Each row below holds a small network's activations on one input, seen along a few directions.
Each table varies a few parts of the input and shows all the possible inputs, shuffled.
A made-up example of a description, with smaller parts first: one of 3 separate values, together with either a single point or one of 9 places along a line or (one of 5 places around a ring, together with one of 6 places along a line).
Shared parts are said once, and a part with two or three values counts as separate values.

Other details of the inputs shift rows strongly along two fixed directions, in all tables alike. That doesn't count.

Table:
row 1: [-54   1  13   7 -28  20 -38 -10  29  44 -12]
row 2: [  7   6 -11 -15  -8 -11 -38  37  25 -15  19]
row 3: [ 19 -16  -6 -32 -15 -42   7   9 -32 -11   7]
row 4: [-36  -5 -23  -3  17  62 -30 -16  28  33  -4]
row 5: [-13  35  40  56 -11  61  67 -54 -13   6 -26]
row 6: [-35  -2  -3  24 -18  29 -17  11 -15  -5  -4]
row 7: [ 13   9   0 -33  16 -26  23   7  17 -51   8]
row 8: [ 23   1 -28 -18  -7   1 -42  29  25  -8  33]
row 9: [  9 -13   7 -14  -9 -41 -43  34   1 -21  23]
row 10: [ 38   7 -17 -16   3 -12 -20  13 -11 -33  45]
row 11: [-25  -2  -2  -3 -12  28 -19  18  32  66 -32]
row 12: [-41  15  29  46  26  65  65 -43 -25 -19 -42]
row 13: [-56   4  -1  23 -14  34 -43  27  17  30  -4]
row 14: [ 18  -8   3 -10  -8 -17 -43  34  26 -11   8]
row 15: [-64 -20 -19  -3  -1  44 -34  -7  14  20 -19]
row 16: [ -9 -19 -39 -25  -6 -34 -27  -6  -5   4   7]
row 17: [-56  -2 -21  10  -3  11 -23  -2  24  55 -21]
row 18: [-42 -22  17  24 -14  22 -36  27  17  53 -14]
row 19: [-12   3 -21  17  20  25  -2 -28  15  19   4]
row 20: [ 66  -6   2 -35  -1 -46  15  20  -4 -16  32]
row 21: [-41 -24   1  28 -21  39 -53  13   2  26 -20]
row 22: [ 37  -3  27  17   9 -19  19  -6 -43 -58   6]
row 23: [ -2  27  40  76  -4  66  65  -7  -3  -5 -37]
row 24: [ 37  36  11  16  15  -4  78 -26 -43 -17 -16]
row 25: [ 35  32  12  -8   6 -41  62   2 -16 -28 -21]
row 26: [-45  -7   2   0 -14  18 -23  17  12  68 -24]
row 27: [-25 -12 -16 -44  10 -25 -35  15  21 -13  19]
row 28: [-33   3 -16  10  12  63 -39  -6  24  31   6]
row 29: [  5  17  26  19  24   8  50 -24 -39 -61   2]
row 30: [ 25  16   9  17  21 -27  77 -40 -49 -47  -9]
row 31: [  9  10   3   9  -7  29  33   1   8  37 -21]
row 32: [ 25  12   0 -35  11 -41   2  22  14 -58  29]
row 33: [ 48   2  20 -14   9 -40  57 -14 -56 -38   2]
row 34: [ 40  -3 -26 -56  18 -33  -2   7  20 -49  37]
row 35: [ -5 -21 -26 -43  -2 -30 -54  16  -2 -33  35]
row 36: [ -2  24  22  22  17 -41  81 -18 -22 -55   1]
row 37: [-13  35   7  58   8  49  89 -33   1  15 -42]
row 38: [ 27  29   1  24  18  -4  83 -37 -31 -26  -2]
row 39: [-23  39  27  57  12  72  75 -17   5 -13 -26]
row 40: [ -8 -21   0  25  -4  49 -36   6  15  57  -3]
row 41: [-24  -8  11   7 -11  28 -24  23  32  65 -23]
row 42: [ 11 -21 -29 -24  24 -36 -35 -19   0 -18  23]
row 43: [-34 -11   5   8 -16  38 -50 -35  13  40 -15]
row 44: [ 50  10 -26 -37   4 -38   3   7   3  -2   7]
row 45: [-28  -7 -18   3   7  30 -39 -16  -4  60 -37]
row 46: [ 22   2  41  16  -9 -27  79  -4 -61 -39  -5]
row 47: [  5   5   3  13  10 -37  62 -25 -34 -61   4]
row 48: [ 31  -1 -22 -37  16 -67  -6   7  26 -40  28]
row 49: [ 24  28   7  30  21  -4  85 -28  -2 -41  -2]
row 50: [ 18   0 -31 -35   4 -48 -14   9  27  -2   9]
row 51: [ 33 -17  -7 -25   1 -10 -27  10  -2  28  27]
row 52: [ 51 -28 -15 -29  -6 -29 -40  33  23   3  34]
row 53: [ 22 -23   3 -18  -9 -26 -39  38  27   9  12]
row 54: [-24 -26   7  11  -1  36 -39  -3  -4  63 -18]
row 55: [-44 -14  16   9 -13  18 -28  22  12  67 -15]
row 56: [ -4  21  23  -4  10 -30  40   9 -18 -62  19]
row 57: [-35  25  21  51  -7  35  74 -26 -44  14 -63]
row 58: [-16  14  18   4 -23  12  -6 -12  34  15 -15]
row 59: [  6   0   7  30   0  40 -18   1   1  12   0]
row 60: [ 20 -17 -23 -29   3 -23 -65  16 -11 -26  38]
row 61: [ 45 -16 -28 -52   0 -30 -35  11  -1  20  32]
row 62: [-22 -34   8  26  -2  40 -47   2   1  49 -17]
row 63: [  9  -4 -24 -51  -2 -64 -40  23   0  12  10]
row 64: [ 36 -37   1 -26 -14 -58 -20  25 -28 -35  31]
row 65: [ 36   1 -10 -36 -20 -25 -26  -8  30  -8  29]
row 66: [-32   1  18  17 -32  17   5 -30 -10   2 -16]
Each input here is: one of 6 places around a ring, together with either a single point or one of 10 places around a ring.
Q: Changing only the place on the ring of 6 turns row 32 into row 29. The same change can be made to row 11. Which row results?
A: row 33
Q: Changing only the place on the ring of 6 turns row 18 into row 52. The same change can be made to row 55. Which row results?
A: row 20
Q: Which other rows does row 61 become when the place on the ring of 10 takes its other values? List them by row number.
A: row 4, row 10, row 19, row 24, row 28, row 38, row 40, row 51, row 59
Q: Which other rows agree with row 35 in the place on the ring of 6? List them by row number.
A: row 3, row 6, row 15, row 16, row 21, row 46, row 47, row 57, row 64, row 66

Table:
row 67: [ -4  -2 -38 -31  16   9 -64   0  55  48   2]
row 68: [ -9 -31 -19 -19   5   8 -55   9  -7  47  -5]
row 69: [-19  22  37  65 -14  27  71 -34 -39   2 -43]
row 70: [-13   8  14  14  -1 -25  45   8 -27 -12 -18]
row 71: [  9  -3  26 -12  -7 -32  27  -9 -26 -21   1]
row 72: [ -4  19 -23  -4   0  26  37 -21   7  14  -8]
row 73: [ 50   2 -23 -22  21 -42  28  -9  17 -39  13]
row 74: [ 23   8 -20 -17  20 -35   1  -8 -10 -76  36]
row 75: [ -4  -6  25   5 -18  15  -8  10  14  14  -1]
row 76: [ 6 -5 14 25 -7 25 -3  9 -5 24  2]
row 77: [ 46 -18  -1 -23   0 -61   4  -3 -39 -26  27]
row 78: [  1   3   0  -5  22 -13  18 -20  -6 -63  38]
row 79: [-44   9  15  40 -10  41   2  28  17  43 -31]
row 80: [ 25  21 -23 -36  17 -23  -4  -8  13  -1  20]
row 81: [-43 -26 -16 -15 -20   3 -67  15  24  47 -20]
row 82: [ 35 -18   0 -19   6  -6 -23  25  -7   2  20]
row 83: [-20  -5 -23 -16   7  18 -38  -8  11 -30  14]
row 84: [-29  22  51  53 -13  44  61   6  -5   1 -37]
row 85: [ -5   0   4  18 -25  23 -31   9  12  27  -9]
Q: What is each input in this table made of?
A: either one of 3 separate values or one of 4 places along a line or (one of 2 separate values, together with one of 6 places along a line)
Q: Start at row 72 and move only the place on the line of 4, one step at a time. The first step leads to row 80. Which rows follow, in order?
A: row 67, row 73
Q: Which other rows does row 79 become when the place on the line of 6 takes its other values? List them by row number.
A: row 75, row 76, row 82, row 84, row 85
